A small network was trained on invented records. Each row is its activation on one of them, seen along a few directions.
Each row is followed by the record's values for the fields Kes, Kek, Pabi, Pob, Riba, Zoz, Dekek.
A field that a record lacks is left out.
The largest differences between rows may come from other fields.
Random noise pushes rows far along 2 fixed directions. That doesn't count. These rows show it; they differ only by the noise:
107; -383; 41; 76; -79; -247; 45; 110; -193; 194; 328; 41; 230; 96; -272; 72; -42; -88; -409; -29; -40
77; -259; 177; 39; -127; -216; -61; 244; -200; 108; 272; 68; 49; 95; -92; 281; -136; 52; -161; 86; 153
102; -414; -5; 185; -175; -185; 139; 71; -18; 196; 77; -83; 193; 92; -205; 14; -297; -45; -338; -302; 21
133; -515; -111; 169; -85; -243; 193; -35; -94; 275; 248; -50; 379; 95; -404; -155; -90; -196; -603; -282; -188

-129; 376; 1; -178; 190; 252; -107; -98; 76; -275; -113; 77; -239; 9; 288; -58; -1; 112; 383; 169; 43	Kes=h3 Kek=c2 Pabi=s2 Pob=m1 Riba=e1 Zoz=u2 Dekek=w3
66; -218; -149; 320; -171; -223; 225; 21; 162; 286; -42; -193; 146; 51; -79; -58; -244; -40; -181; -246; 9	Kes=h2 Kek=c1 Pabi=s2 Pob=m2 Riba=e5 Zoz=u1 Dekek=w2
-9; -476; -83; 226; -246; -87; 295; -61; 213; 156; -378; -292; 128; 72; -28; -122; -626; -53; -61; -698; 129	Kes=h3 Kek=c1 Pabi=s2 Pob=m1 Riba=e6 Zoz=u2 Dekek=w1
-98; 334; -5; -50; 54; 224; -114; 17; -17; -193; -7; -32; -277; 39; 191; 89; 99; 5; 304; 312; 63	Kes=h3 Kek=c2 Pabi=s2 Pob=m2 Riba=e1 Zoz=u2 Dekek=w3
89; -481; -68; 215; -160; -411; 160; -26; -39; 356; 124; -169; 285; 49; -299; -64; -83; -137; -329; -206; -89	Kes=h1 Kek=c2 Pabi=s2 Pob=m1 Riba=e5 Zoz=u1 Dekek=w2
-117; 417; 205; -494; 241; 285; -220; -88; -166; -280; 45; 386; -45; -108; 124; 3; 518; 44; 204; 392; -51	Kes=h3 Kek=c1 Pabi=s2 Pob=m1 Riba=e1 Zoz=u2 Dekek=w3
-2; -203; -122; 267; -167; -156; 194; -82; 284; 130; -354; -277; 57; 5; 62; -143; -391; 8; 44; -421; 92	Kes=h2 Kek=c2 Pabi=s2 Pob=m1 Riba=e3 Zoz=u1 Dekek=w3
-144; 421; -60; 104; -78; 238; -189; 30; 161; -290; -65; -56; -581; 188; 428; 172; -112; 220; 609; 226; 244	Kes=h3 Kek=c2 Pabi=s2 Pob=m1 Riba=e1 Zoz=u2 Dekek=w3
41; 186; -304; 138; 88; 19; 56; -101; 77; 160; 193; -52; 72; 13; -93; -166; 344; -157; -263; 166; -283	Kes=h2 Kek=c2 Pabi=s1 Pob=m2 Riba=e2 Zoz=u1 Dekek=w3
57; -147; -160; -290; 362; -106; 117; -227; -214; 119; 345; 328; 457; -122; -439; -399; 675; -254; -468; 45; -512	Kes=h2 Kek=c2 Pabi=s1 Pob=m1 Riba=e6 Zoz=u2 Dekek=w1
149; -202; 396; -371; 129; -230; -158; 123; -506; -16; 328; 430; 325; -122; -326; 130; 434; -35; -320; 340; -34	Kes=h2 Kek=c1 Pabi=s2 Pob=m1 Riba=e4 Zoz=u2 Dekek=w1
-1; 30; -309; -168; 331; 200; 262; -597; 124; -14; -109; 162; 502; -120; -392; -748; 569; -317; -460; -342; -569	Kes=h2 Kek=c1 Pabi=s2 Pob=m1 Riba=e1 Zoz=u2 Dekek=w3
-111; 329; -368; 286; -120; 343; 145; -253; 594; -146; -551; -350; -330; 72; 333; -252; -394; 46; 400; -530; 31	Kes=h2 Kek=c2 Pabi=s1 Pob=m1 Riba=e3 Zoz=u2 Dekek=w3
-40; -247; 162; -190; 21; -25; -7; 85; -117; 124; -144; 3; 206; -141; -12; 44; -169; 45; -115; -77; -5	Kes=h3 Kek=c1 Pabi=s2 Pob=m1 Riba=e5 Zoz=u1
74; -161; 86; -89; -1; -177; -34; 123; -269; 198; 159; 15; 139; -20; -132; 211; 179; -33; -173; 312; 33	Kes=h1 Kek=c1 Pabi=s2 Pob=m2 Riba=e5 Zoz=u3
28; -78; 179; -252; 206; -191; -221; 374; -495; 83; 591; 241; -4; -42; -116; 353; 336; -37; -104; 668; -10	Kes=h3 Kek=c2 Pabi=s1 Pob=m2 Riba=e6 Zoz=u2 Dekek=w1
-32; 368; 195; -54; 46; 40; -302; 212; -169; -165; 170; 86; -489; 62; 253; 451; 99; 251; 531; 604; 310	Kes=h3 Kek=c2 Pabi=s2 Pob=m1 Riba=e2 Zoz=u3 Dekek=w3
188; -316; -152; 183; -131; -392; 18; 62; -162; 252; 235; -123; -8; 143; -184; 48; -77; -146; -202; 118; 32	Kes=h2 Kek=c1 Pabi=s2 Pob=m1 Riba=e3 Zoz=u3 Dekek=w2
20; -355; -99; 27; 23; 4; 75; -28; -71; 255; 34; -100; 348; -132; -307; -162; 84; -135; -505; -181; -296	Kes=h3 Kek=c2 Pabi=s1 Pob=m1 Riba=e2 Zoz=u1
32; -147; -105; 25; 79; -193; -3; 4; -198; 60; 438; 111; 36; 154; -141; -9; 245; -143; -199; 200; -109	Kes=h1 Kek=c2 Pabi=s2 Pob=m1 Riba=e6 Zoz=u2 Dekek=w1
-40; -39; 437; -171; -102; 211; 33; 148; 197; -164; -707; 49; 49; -281; 253; 152; -559; 393; 312; -513; 309	Kes=h2 Kek=c2 Pabi=s1 Pob=m1 Riba=e4 Zoz=u2 Dekek=w1
56; -346; -220; 157; -51; -34; 186; -109; 137; 168; -43; -64; 287; -28; -202; -313; -50; -134; -478; -478; -257	Kes=h2 Kek=c2 Pabi=s1 Pob=m1 Riba=e2 Zoz=u2 Dekek=w1
15; -405; 463; -460; 208; -206; -131; 116; -504; 15; 371; 401; 610; -186; -366; 11; 349; -102; -545; 216; -194	Kes=h1 Kek=c1 Pabi=s2 Pob=m1 Riba=e4 Zoz=u2 Dekek=w1
12; -211; -353; 315; -121; -195; 227; -200; 202; 206; 19; -281; 158; 144; -52; -308; -109; -232; -286; -233; -159	Kes=h1 Kek=c2 Pabi=s2 Pob=m2 Riba=e3 Zoz=u1 Dekek=w3
25; 212; -310; 498; -283; 47; 17; -73; 380; -70; -112; -369; -540; 292; 255; -8; -504; 125; 380; -124; 221	Kes=h3 Kek=c2 Pabi=s2 Pob=m1 Riba=e4 Zoz=u3 Dekek=w3
-63; -163; 154; -178; 61; 157; -15; 23; -83; -24; 45; 201; 274; -112; -91; -79; 102; -4; -317; -176; -137	Kes=h3 Kek=c1 Pabi=s1 Pob=m1 Riba=e2 Zoz=u2 Dekek=w1
68; 171; -95; 41; -43; -9; 9; -28; 167; 80; -211; -12; -146; -86; 115; -17; -2; 114; 157; -41; 46	Kes=h2 Kek=c2 Pabi=s2 Pob=m1 Riba=e2 Zoz=u1 Dekek=w3
53; 338; -94; 38; 68; -61; -192; -37; -178; -56; 465; 30; -306; 237; 29; 130; 238; -11; 148; 641; 21	Kes=h3 Kek=c1 Pabi=s2 Pob=m1 Riba=e4 Zoz=u3 Dekek=w3
28; -281; -347; 111; 203; -102; 251; -267; 34; 261; 345; -75; 494; -30; -496; -542; 252; -360; -646; -199; -529	Kes=h3 Kek=c2 Pabi=s1 Pob=m2 Riba=e5 Zoz=u3 Dekek=w2
67; -106; -50; 56; -106; -66; -38; 39; -31; 60; -156; -161; -176; 17; 26; 95; -202; -22; 111; -50; 98	Kes=h2 Kek=c1 Pabi=s2 Pob=m1 Riba=e3 Zoz=u3
78; -381; 249; 87; -257; -553; -75; 331; -205; 238; 168; -66; -4; 71; 28; 395; -275; 59; 43; 184; 318	Kes=h1 Kek=c2 Pabi=s2 Pob=m1 Riba=e5 Zoz=u1 Dekek=w2
10; 274; -313; 380; -173; 74; -43; -43; 292; -59; 68; -267; -434; 258; 200; -15; -277; 79; 242; 57; 117	Kes=h3 Kek=c2 Pabi=s1 Pob=m1 Riba=e4 Zoz=u3 Dekek=w3
-67; -163; -155; 192; -111; 188; 203; -217; 216; -10; -218; -210; 102; 87; -36; -211; -260; -72; -110; -519; -83	Kes=h3 Kek=c1 Pabi=s2 Pob=m1 Riba=e3 Zoz=u2 Dekek=w1
46; 219; -607; 238; 161; -58; 0; -283; -84; 122; 698; -171; -141; 311; -214; -254; 559; -387; -243; 529; -417	Kes=h3 Kek=c2 Pabi=s2 Pob=m2 Riba=e3 Zoz=u3 Dekek=w3
5; 37; 237; -328; 115; -63; -107; 255; -234; 66; -10; 202; -11; -114; 141; 338; 53; 200; 213; 318; 196	Kes=h2 Kek=c1 Pabi=s1 Pob=m1 Riba=e6 Zoz=u2 Dekek=w1
28; -200; -223; 304; -312; -206; 85; -95; 167; 164; -94; -291; -99; 218; 69; -62; -281; -90; -30; -195; 106	Kes=h1 Kek=c1 Pabi=s2 Pob=m1 Riba=e3 Zoz=u1 Dekek=w3
-49; -191; 362; -81; -314; -140; -188; 283; -106; 26; -261; -115; -170; -15; 261; 469; -379; 141; 269; 7; 410	Kes=h1 Kek=c1 Pabi=s2 Pob=m1 Riba=e3 Zoz=u1
53; -449; 53; 115; -217; -153; 322; -48; 235; 189; -439; -180; 303; -25; -55; -160; -686; -7; -168; -777; 106	Kes=h1 Kek=c1 Pabi=s1 Pob=m1 Riba=e6 Zoz=u2 Dekek=w1
-37; 370; 596; -335; 23; 124; -261; 369; -130; -317; -117; 313; -145; -192; 272; 427; -84; 245; 371; 252; 364	Kes=h2 Kek=c1 Pabi=s1 Pob=m2 Riba=e4 Zoz=u2 Dekek=w1
111; -347; 100; 67; -89; -481; 15; 248; -228; 303; 278; 3; 181; -32; -178; 168; 9; -80; -222; 194; 32	Kes=h2 Kek=c2 Pabi=s2 Pob=m2 Riba=e5 Zoz=u1 Dekek=w2
50; -204; 197; -90; 101; -107; 115; 114; -111; 67; -80; 108; 245; -143; -119; 38; -97; 62; -106; -111; 4	Kes=h2 Kek=c2 Pabi=s2 Pob=m2 Riba=e6 Zoz=u2 Dekek=w1
-14; -269; 172; -182; 124; 126; 280; -154; 90; 44; -332; 65; 661; -304; -253; -351; -70; -85; -459; -549; -261	Kes=h1 Kek=c2 Pabi=s1 Pob=m2 Riba=e4 Zoz=u2 Dekek=w1
-144; 367; 176; -404; 282; 91; -300; -15; -274; -278; 346; 322; -150; 7; 131; 77; 514; -8; 254; 629; -66	Kes=h3 Kek=c2 Pabi=s2 Pob=m1 Riba=e1 Zoz=u2 Dekek=w3
-105; 5; 56; -127; 81; 223; -22; -30; 4; -95; 62; 111; 162; -64; 4; -27; 180; 57; -103; -85; -82	Kes=h3 Kek=c2 Pabi=s1 Pob=m1 Riba=e3 Zoz=u2 Dekek=w1
64; -187; 140; 61; -156; -295; -45; 196; -212; 114; 294; 15; -60; 186; -14; 336; -127; 30; 25; 184; 215	Kes=h1 Kek=c1 Pabi=s2 Pob=m1 Riba=e6 Zoz=u2 Dekek=w1
-179; 603; 47; -248; 275; 308; -191; -38; -21; -314; 125; 178; -267; -13; 273; 49; 331; 51; 405; 473; -39	Kes=h3 Kek=c2 Pabi=s2 Pob=m2 Riba=e1 Zoz=u2 Dekek=w3
-109; 154; -84; 130; -129; 73; -66; 5; 173; -136; -92; -104; -382; 142; 294; 39; -215; 131; 411; 1; 168	Kes=h3 Kek=c2 Pabi=s2 Pob=m1 Riba=e5 Zoz=u2 Dekek=w3
-33; 209; -177; -161; 225; 327; 200; -431; 262; -131; -432; 113; 206; -143; -52; -521; 182; -49; -40; -383; -254	Kes=h2 Kek=c1 Pabi=s2 Pob=m1 Riba=e1 Zoz=u2 Dekek=w3

Which values does each new row have?
136; -490; -203; 278; -250; -406; 134; -19; -29; 380; 153; -273; 222; 131; -262; -65; -130; -224; -427; -166; -90	Kes=h1 Kek=c2 Pabi=s1 Pob=m1 Riba=e3 Zoz=u1 Dekek=w2
-63; 567; 0; 6; 72; 199; -254; 225; 56; -176; 185; 33; -500; 68; 413; 294; -6; 222; 430; 558; 232	Kes=h3 Kek=c2 Pabi=s1 Pob=m2 Riba=e2 Zoz=u3 Dekek=w3
-151; 68; 190; -166; 145; 101; -59; 100; -28; -176; 24; 190; -73; -28; 193; 98; -64; 216; 293; 32; 103	Kes=h3 Kek=c2 Pabi=s2 Pob=m1 Riba=e6 Zoz=u2 Dekek=w1
-126; 482; -99; 3; 70; 343; -20; -213; 285; -282; -331; -42; -305; 34; 281; -100; -20; 78; 472; -97; 55	Kes=h2 Kek=c1 Pabi=s2 Pob=m1 Riba=e1 Zoz=u2 Dekek=w3
8; 106; 142; -96; 130; -102; -230; 115; -205; -170; 491; 273; 0; 47; -72; 85; 331; 16; -83; 340; -43	Kes=h2 Kek=c2 Pabi=s1 Pob=m1 Riba=e4 Zoz=u2 Dekek=w1
105; -153; -224; -19; 108; 121; 359; -300; 209; 128; -391; 57; 326; -139; -225; -459; -22; -102; -298; -626; -256	Kes=h2 Kek=c1 Pabi=s2 Pob=m1 Riba=e6 Zoz=u2 Dekek=w1
28; 148; 116; -49; 131; 33; -89; -15; -148; -145; 227; 198; 4; 28; -108; 50; 239; 33; -4; 179; -46	Kes=h2 Kek=c1 Pabi=s2 Pob=m1 Riba=e4 Zoz=u2 Dekek=w1
99; -184; -304; 168; -3; -34; 157; -65; -22; 235; 111; -158; -1; 128; -197; -83; -79; -135; -219; -98; -148	Kes=h3 Kek=c1 Pabi=s1 Pob=m1 Riba=e6 Zoz=u2 Dekek=w1
-86; 65; -495; 119; 210; 123; 163; -308; 179; 57; 187; -99; 70; 119; -116; -445; 247; -219; -170; -101; -367	Kes=h3 Kek=c2 Pabi=s1 Pob=m1 Riba=e6 Zoz=u2 Dekek=w3
-23; 43; -31; 39; -120; -169; -82; 42; 52; 88; 54; -98; -113; 63; 97; 84; -34; -23; 102; 118; 82	Kes=h1 Kek=c2 Pabi=s1 Pob=m1 Riba=e5 Zoz=u1 Dekek=w3
-73; 331; 36; 3; 13; 93; -336; 293; -222; -115; 389; -55; -490; 132; 265; 508; 151; 93; 358; 712; 186	Kes=h3 Kek=c2 Pabi=s2 Pob=m2 Riba=e3 Zoz=u3
101; -142; -525; 391; -135; 59; 401; -541; 440; 145; -333; -403; 122; 131; -274; -684; -367; -304; -292; -734; -314	Kes=h3 Kek=c1 Pabi=s2 Pob=m1 Riba=e4 Zoz=u3 Dekek=w3
-152; 405; 228; -316; 182; 292; -69; 13; 16; -240; -216; 155; -32; -149; 269; 87; 133; 133; 329; 223; 103	Kes=h1 Kek=c2 Pabi=s2 Pob=m2 Riba=e1 Zoz=u2 Dekek=w3
-42; -1; 75; -224; 206; -55; -38; -4; -260; 15; 331; 203; 160; 54; -93; 38; 294; -48; -105; 325; -112	Kes=h1 Kek=c1 Pabi=s2 Pob=m1 Riba=e6 Zoz=u2 Dekek=w1
17; -52; -71; 240; -229; 53; 52; 102; 240; 21; -497; -332; -350; 63; 354; 241; -634; 309; 441; -240; 394	Kes=h2 Kek=c2 Pabi=s2 Pob=m1 Riba=e3 Zoz=u3
35; 17; -81; 129; -16; -55; 19; -16; 14; 0; 112; -100; -60; 43; -78; -100; -87; -81; -33; 86; -35	Kes=h3 Kek=c2 Pabi=s2 Pob=m2 Riba=e4 Zoz=u3 Dekek=w3
-78; -53; 188; -12; -240; 206; -55; 163; 86; 1; -459; -132; -158; -77; 293; 307; -372; 273; 271; -188; 322	Kes=h3 Kek=c1 Pabi=s2 Pob=m1 Riba=e3 Zoz=u1
23; 159; 376; -288; 152; 48; -187; 131; -278; -201; 166; 402; 52; -97; -28; 240; 334; 194; 86; 312; 116	Kes=h2 Kek=c1 Pabi=s2 Pob=m1 Riba=e4 Zoz=u2 Dekek=w1
62; -132; -434; 524; -237; -102; 180; -31; 238; 172; 54; -432; -233; 275; 62; -44; -428; -84; -3; -175; 68	Kes=h3 Kek=c2 Pabi=s2 Pob=m2 Riba=e3 Zoz=u3 Dekek=w2
-72; 416; 222; -173; 20; 268; -121; 173; 134; -220; -360; 99; -181; -176; 338; 192; -24; 229; 382; 131; 259	Kes=h2 Kek=c2 Pabi=s1 Pob=m2 Riba=e1 Zoz=u2 Dekek=w3
-1; 65; -279; 209; -156; 52; 97; -170; 241; -2; -273; -206; -218; 127; 178; -85; -92; 40; 227; -177; 83	Kes=h2 Kek=c2 Pabi=s2 Pob=m1 Riba=e3 Zoz=u2 Dekek=w3
59; 46; -134; 76; 0; -113; 105; -194; 64; 38; 94; -61; 72; 50; -129; -202; 99; -167; -107; 4; -104	Kes=h1 Kek=c2 Pabi=s2 Pob=m2 Riba=e4 Zoz=u3 Dekek=w3
-27; 205; 66; 39; -216; 103; -64; 108; 132; 16; -296; -79; -322; 33; 330; 272; -233; 278; 417; 73; 344	Kes=h3 Kek=c1 Pabi=s2 Pob=m1 Riba=e5 Zoz=u1 Dekek=w3
75; -130; -594; 591; -254; 55; 365; -360; 501; 260; -374; -532; -112; 164; -61; -427; -459; -117; -112; -642; -171	Kes=h3 Kek=c2 Pabi=s2 Pob=m1 Riba=e2 Zoz=u1 Dekek=w3
